These are the activations of a small neural network, seen along a few directions. Each row is one input.
In each table, some parts of the input vary, and every possible input appears once, in random order.
Descriptions start from the smaller parts, as in this example, which fits no table here: one of 4 places along a line, together with either a single point or one of 9 places along a line or (one of 2 separate values, together with one of 5 places around a ring).
Shared parts are said once, and a part with two or three values counts as separate values.

Rows:
R1: 7	-7	16	5	-8	-2	1	-31	17	1	25
R2: -4	-17	-12	11	17	1	-26	19	-12	11	-17
R3: 10	-10	-30	14	-2	-9	-9	-6	-10	22	17
R4: 13	7	18	11	-8	-5	-2	-23	-11	13	6
R5: 0	-19	-12	20	7	5	-18	7	-18	21	-11
R6: -10	-1	-31	-4	20	-14	3	3	-4	12	7
R7: -11	17	-10	8	7	-12	-4	15	13	-2	1
R8: 7	7	24	6	-1	8	-18	-7	-16	8	-2
R9: -6	-4	25	11	-13	16	-6	-29	2	2	19
R10: -6	2	8	22	5	2	-15	22	-3	-1	-11
R11: -13	5	9	-14	12	3	-6	-13	25	-20	9
R12: 0	4	-2	-18	-12	5	35	37	8	6	-7
R13: -3	-14	31	11	1	18	-14	-17	7	-7	4
R14: 2	1	3	-9	0	1	10	-29	22	-9	26
R15: -3	-12	-23	-30	-6	6	24	31	-4	17	-11
R16: -9	11	-5	11	6	-4	-18	25	2	-13	-4
R17: 12	6	10	-42	-14	4	26	16	7	6	-11
R18: -2	2	8	32	-1	10	-8	13	-12	6	-4
R19: -17	2	-31	0	14	-10	-11	8	-2	12	-11
R20: 13	7	-8	23	-3	-6	4	-1	-1	8	25
R21: -4	21	5	-13	11	-15	-4	-10	6	-1	-12
R22: -9	-11	33	0	11	13	-15	-8	9	-15	-3
R23: 10	-13	-6	2	-24	6	25	26	-15	-28	-20
R24: 26	8	-1	2	-9	-6	-7	-22	3	8	13
R25: 4	-16	-11	23	7	-6	-1	-10	-16	29	-3
R26: 6	5	6	34	-4	-1	3	-2	-4	16	4
R27: 3	-37	-16	-11	-15	-6	20	18	-29	-10	-24
R28: 4	14	-19	15	3	-9	17	-3	8	3	18
R29: 13	25	-11	-9	-1	0	5	-20	-2	0	16
R30: -4	-8	17	-35	-19	18	28	2	31	-2	-9
R31: 22	-10	6	-25	-23	9	15	9	-22	-32	-18
R32: -7	15	-10	9	8	-15	15	4	13	6	1
R33: 5	-23	12	-21	-26	25	17	-2	-4	-45	-10
R34: 4	6	28	-4	17	0	-16	5	-14	-3	-8
R35: -12	5	6	-11	5	1	4	-22	27	-11	13
R36: 1	26	-7	-13	4	-3	-1	-12	6	0	2
R37: -21	1	23	-4	-1	3	-20	-10	19	-15	-8
R38: 1	-3	-37	0	11	-11	8	-5	-9	14	19
R39: -1	18	8	-9	6	-3	-23	4	-2	-12	-12
R40: -20	-8	-14	1	16	-16	-18	16	-15	6	-12
Question: What do these inputs look like to the network?
Answer: one of 4 places along a line, together with either one of 2 separate values or one of 8 places around a ring
Question: Changing only the place on the line of 4 turns R8 into R18. The same change can be made to R17. Which row results?
Answer: R12
Question: A walk changes only the place on the ring of 8. It starts at R22 and steps to R37. List the rest of the walk in order.
Answer: R11, R35, R14, R1, R9, R13
Question: List by row number the other rows that have the place on the line of 4 in common with R5.
Answer: R2, R3, R6, R15, R19, R25, R27, R38, R40

Rows:
R41: -3	0	13	30	8	6	-8	6	-11	7	-7
R42: 13	-7	-28	8	-4	-11	1	3	-18	26	0
R43: 3	7	-14	25	-3	-8	17	-2	-12	14	12
R44: -13	16	-14	3	14	-13	-8	17	10	7	5
R45: 19	3	29	-60	-31	24	47	30	-2	-46	-26
R46: 6	8	-2	20	-7	-18	15	-20	5	6	17
R47: -8	10	-2	-19	18	2	-19	-16	21	1	12
R48: -9	-38	6	-45	-43	24	29	24	7	-39	-24
R49: 5	-3	18	22	9	5	-17	-8	4	-9	3
R50: 11	3	1	-1	-8	4	-3	-31	7	13	23
R51: -16	7	-26	-1	9	-15	-7	12	-8	19	-18
R52: -2	-18	-2	12	16	-5	-16	10	-29	6	-13
R53: 3	-9	24	3	6	15	-30	-23	6	0	11
R54: -9	22	-2	3	16	-10	-3	-2	20	-6	5
Question: What do these inputs look like to the network?
Answer: either one of 2 separate values or (one of 3 separate values, together with one of 4 places along a line)
Question: Change only the choice among 3 separate values in R44. List by row number the other rows that result.
Answer: R41, R43
Question: A walk changes only the place on the line of 4. It starts at R42 and steps to R43. List the rest of the walk in order.
Answer: R46, R50

Rows:
R55: -6	4	-3	-29	-10	-3	23	9	5	-9	-9
R56: -6	-3	-21	30	22	-11	-9	-20	0	11	14
R57: 10	11	-8	23	17	-15	-17	-17	-16	23	4
R58: 7	-12	1	-3	-23	11	16	19	-12	-5	-3
R59: 6	-1	-18	21	16	-17	-14	-21	-13	15	16
R60: -1	22	-3	21	14	-15	-26	0	-9	26	3
R61: -11	11	-6	24	24	-4	-21	7	0	29	15
R62: 12	-10	-6	-10	-16	7	25	14	-1	1	-1
R63: -9	-10	5	-21	-3	6	6	13	-5	-17	-24
R64: 5	-15	3	-6	-18	8	5	22	-13	-10	-11
R65: 10	20	42	6	-4	14	5	-20	26	-33	16
R66: -1	-1	32	-24	-13	22	-14	-48	28	-8	13
R67: -5	-17	10	-11	-6	7	7	14	-11	-15	-21
R68: 7	1	-7	-24	-10	-1	27	12	9	-4	-4
R69: -7	1	-1	-27	-6	1	10	16	2	-17	-17
R70: -11	-1	-20	30	17	-9	-23	-1	12	14	10
Question: What do these inputs look like to the network?
Answer: either one of 2 separate values or one of 6 places around a ring or one of 8 places around a ring
Question: Which of the alternatives is R66?
Answer: one of 2 separate values

Rows:
R71: 13	-6	32	-36	-30	23	30	10	6	-37	-15
R72: -11	11	-6	13	12	-3	-8	2	3	12	8
R73: 4	-1	20	-46	-30	21	34	4	18	-35	-11
R74: 4	1	-4	10	6	-6	-13	-17	-5	19	8
R75: -2	-18	-2	-46	-29	16	34	23	3	-23	-27
R76: 6	-23	2	-42	-32	17	36	23	-3	-22	-24
R77: 3	-3	2	14	11	-2	-18	-9	-12	10	6
R78: -1	0	26	-45	-26	20	27	11	19	-35	-19
R79: 5	-1	-7	14	6	-4	-10	-16	-1	16	7
R80: -10	5	-5	13	14	-5	-8	-2	6	10	6
R81: -4	2	-13	12	10	-6	-2	-7	8	8	12
R82: -4	20	-10	8	14	-14	-9	3	-3	13	0
R83: 8	12	-12	12	8	-14	3	-4	-9	18	8
R84: 4	-1	-8	18	4	-6	0	-9	1	15	12
R85: 8	-3	32	-39	-29	20	23	16	12	-42	-18
R86: 4	-3	-3	23	8	-3	-7	-1	-5	5	9
R87: 6	-4	-1	18	9	-2	-18	-9	-7	5	6
R88: 1	-2	-8	17	4	-8	-6	-15	-1	13	12
R89: -12	2	-6	12	14	-5	-14	-8	5	2	9
R90: 4	3	0	24	5	-4	-7	2	-6	14	7
R91: -2	3	-1	21	10	-6	-13	3	1	4	2
R92: -7	2	-5	8	17	-2	-17	-9	5	9	4
R93: -10	6	-1	5	16	-4	-21	-11	0	11	6
R94: -6	-18	3	-46	-24	17	28	30	1	-27	-29
R95: -2	14	-1	14	14	-13	-8	5	-12	11	1
R96: -3	6	-12	12	8	-8	-1	-2	6	16	13
R97: 7	-22	8	-37	-32	17	28	28	-7	-29	-29
R98: 3	4	-7	18	2	-5	1	-4	-2	20	13
R99: -4	3	-7	3	11	-5	-14	-18	0	14	10
R100: -1	2	1	17	12	-3	-23	-6	-2	5	1
R101: -7	0	-13	10	10	-8	-7	-14	5	5	15
R102: -3	3	4	13	14	-4	-24	-6	-6	8	0
R103: 7	12	-4	17	8	-12	-5	0	-15	9	4
R104: -3	7	0	20	8	-5	-11	6	-3	8	6
R105: -3	-20	10	-39	-27	19	26	31	-7	-29	-31
R106: -1	16	-15	6	11	-14	1	-5	-3	13	8
R107: 1	-4	0	23	7	-7	-12	-9	-6	6	8
R108: 14	-8	23	-42	-34	19	35	6	13	-32	-12
R109: -5	1	0	20	10	-8	-18	-4	-1	1	5
R110: -3	3	-12	8	11	-3	-12	-17	5	11	7
Question: What do these inputs look like to the network?
Answer: one of 5 places around a ring, together with either one of 2 separate values or one of 6 places along a line
Question: Changing only the place on the ring of 5 turns R103 into R106. The same change can be made to R90. Which row results?
Answer: R96
Question: Changing only the place on the ring of 5 turns R107 into R101. The same change can be made to R71. Which row results?
Answer: R73
Question: List by row number the other rows that have the place on the ring of 5 in common with R78.
Answer: R72, R80, R82, R89, R92, R93, R94
Question: Change only the place on the ring of 5 in R92. List by row number the other rows that result.
Answer: R79, R87, R100, R110

Rows:
R111: -7	0	-20	-36	-17	6	34	25	12	-4	-16
R112: 24	0	2	-22	-29	19	30	-10	22	-13	-1
R113: 6	-11	54	-23	-4	8	10	-6	2	-35	0
R114: -8	4	-43	14	18	-16	-6	1	13	29	11
R115: -5	0	17	-31	-5	18	-6	32	13	-18	-18
R116: -18	1	-30	22	24	-16	-23	7	16	18	0
R117: 3	13	-36	14	-9	-17	-4	-23	4	36	22
R118: 5	3	24	-17	-33	27	21	-12	7	-32	11
R119: 8	-52	1	2	-9	11	24	41	-43	-3	-33
R120: -16	0	16	15	39	-3	-37	-24	-11	8	3
R121: 7	-22	-22	49	11	-14	-15	24	-57	26	-5
R122: -6	-3	37	-20	-10	20	-4	2	3	-27	-27
R123: 6	16	13	31	2	-5	-11	-32	-2	13	35
R124: -12	-3	1	-26	-5	-13	21	32	13	-23	-23
R125: 8	16	30	29	29	-2	-25	-28	0	4	16
R126: 12	14	-34	17	3	-11	-6	-37	1	9	27
R127: -13	20	9	19	32	-7	-33	9	3	21	0
R128: 7	4	-17	-36	-38	-6	29	-1	6	-11	-3
Question: What do these inputs look like to the network?
Answer: one of 2 separate values, together with either a single point or one of 8 places around a ring
Question: Change only the choice among 2 separate values in R125. List by row number the other rows that result.
Answer: R113
Question: Change only the place on the ring of 8 in R111. List by row number the other rows that result.
Answer: R112, R113, R115, R118, R122, R124, R128

Rows:
R129: 16	11	7	-10	-16	-7	29	-7	-9	-2	11
R130: -4	-20	-2	-13	-3	16	-17	-3	-14	11	-9
R131: -1	14	-19	58	39	-20	-43	-12	-19	43	21
R132: 1	-21	15	-4	-3	11	-16	-22	18	-24	17
R133: -7	-18	-24	-22	-1	-5	0	-4	-19	9	-4
R134: -10	17	26	5	3	15	-12	-3	20	-29	-4
R135: -14	-6	12	6	20	4	-17	24	-1	-23	-20
R136: 3	-5	15	-16	-10	18	-7	-32	12	2	-1
R137: 2	27	-4	51	26	-24	-33	-39	2	33	35
R138: -10	-21	-38	0	-10	0	4	5	8	16	-2
R139: 9	-6	-24	12	-8	-1	29	26	-13	13	-3
R140: -9	11	-12	-18	11	-14	-3	23	-8	-3	-17
R141: 8	-22	16	19	0	4	0	20	-22	-17	-7
R142: -10	19	-7	-10	0	-15	15	7	36	1	5
R143: -5	-4	-20	-8	-11	6	14	-21	27	9	17
R144: 17	5	29	-4	-17	4	13	-6	-6	-3	9
R145: -5	29	3	-19	8	-7	9	-7	13	-12	-8
R146: 16	13	-11	7	-19	2	32	0	8	3	14
R147: 8	-8	14	3	-10	5	3	16	-31	7	-9
R148: -14	-33	4	3	1	18	-21	2	-8	-6	5
R149: 5	-2	-7	-22	-1	5	9	-31	11	2	2
R150: -5	6	8	-8	7	4	-19	24	-2	-1	-24
R151: -1	21	24	-18	7	3	-5	-4	15	-10	-9
R152: 16	-10	31	13	-16	0	5	0	8	-26	12
R153: -16	7	-26	-2	14	-11	10	28	8	4	-16
R154: 11	-3	-10	-4	-12	-10	20	14	-33	3	-14
Question: Changing only one part turns R141 into R152. The same change can be made to R150. Which row results?
Answer: R151
Question: What do these inputs look like to the network?
Answer: one of 2 separate values, together with either a single point or (one of 3 separate values, together with one of 4 places along a line)
Question: Change only the choice among 2 separate values in R139. List by row number the other rows that result.
Answer: R146

Rows:
R155: 6	-26	1	-3	-6	13	4	21	-17	-17	-20
R156: 2	-4	-11	-20	-21	4	26	6	16	-13	10
R157: -16	4	-9	17	12	-2	-26	5	8	21	1
R158: -13	15	-9	6	29	-11	-12	4	8	12	2
R159: 0	10	-19	17	7	-12	7	-27	0	20	14
R160: 4	-11	-10	34	17	-3	-21	2	-14	9	-1
R161: -4	-1	1	30	21	-7	-11	4	-40	11	-1
R162: -6	-2	4	-21	-3	2	14	27	13	-8	-14
R163: -9	12	-23	7	12	-9	3	-19	5	10	24
R164: 11	-6	-7	-10	-26	1	30	-2	11	-4	0
R165: 9	-2	59	-19	-14	24	-3	-26	31	-38	9
R166: -2	-17	2	-14	-15	3	-4	18	-5	-13	-22
R167: -7	-5	-7	18	12	-18	-28	1	-14	11	1
R168: 19	-7	-2	-22	-24	9	27	0	-1	5	5
R169: -8	29	-16	0	19	-12	-11	-7	-1	12	0
R170: -15	-10	2	-22	-9	10	3	20	-4	-8	-17
R171: 4	13	-8	-33	-3	3	14	7	9	-16	-23
R172: 2	-15	13	-5	-6	6	17	23	-35	-15	-21
R173: 4	17	52	25	0	8	-29	-40	32	-11	28
R174: 18	6	-14	16	-2	-9	-1	-16	-1	31	24
Question: What do these inputs look like to the network?
Answer: one of 2 separate values, together with either a single point or one of 9 places along a line
Question: List by row number the other rows that have the choice among 2 separate values in common with R163.
Answer: R157, R158, R159, R160, R161, R167, R169, R173, R174
Question: Change only the choice among 2 separate values in R168. List by row number the other rows that result.
Answer: R174
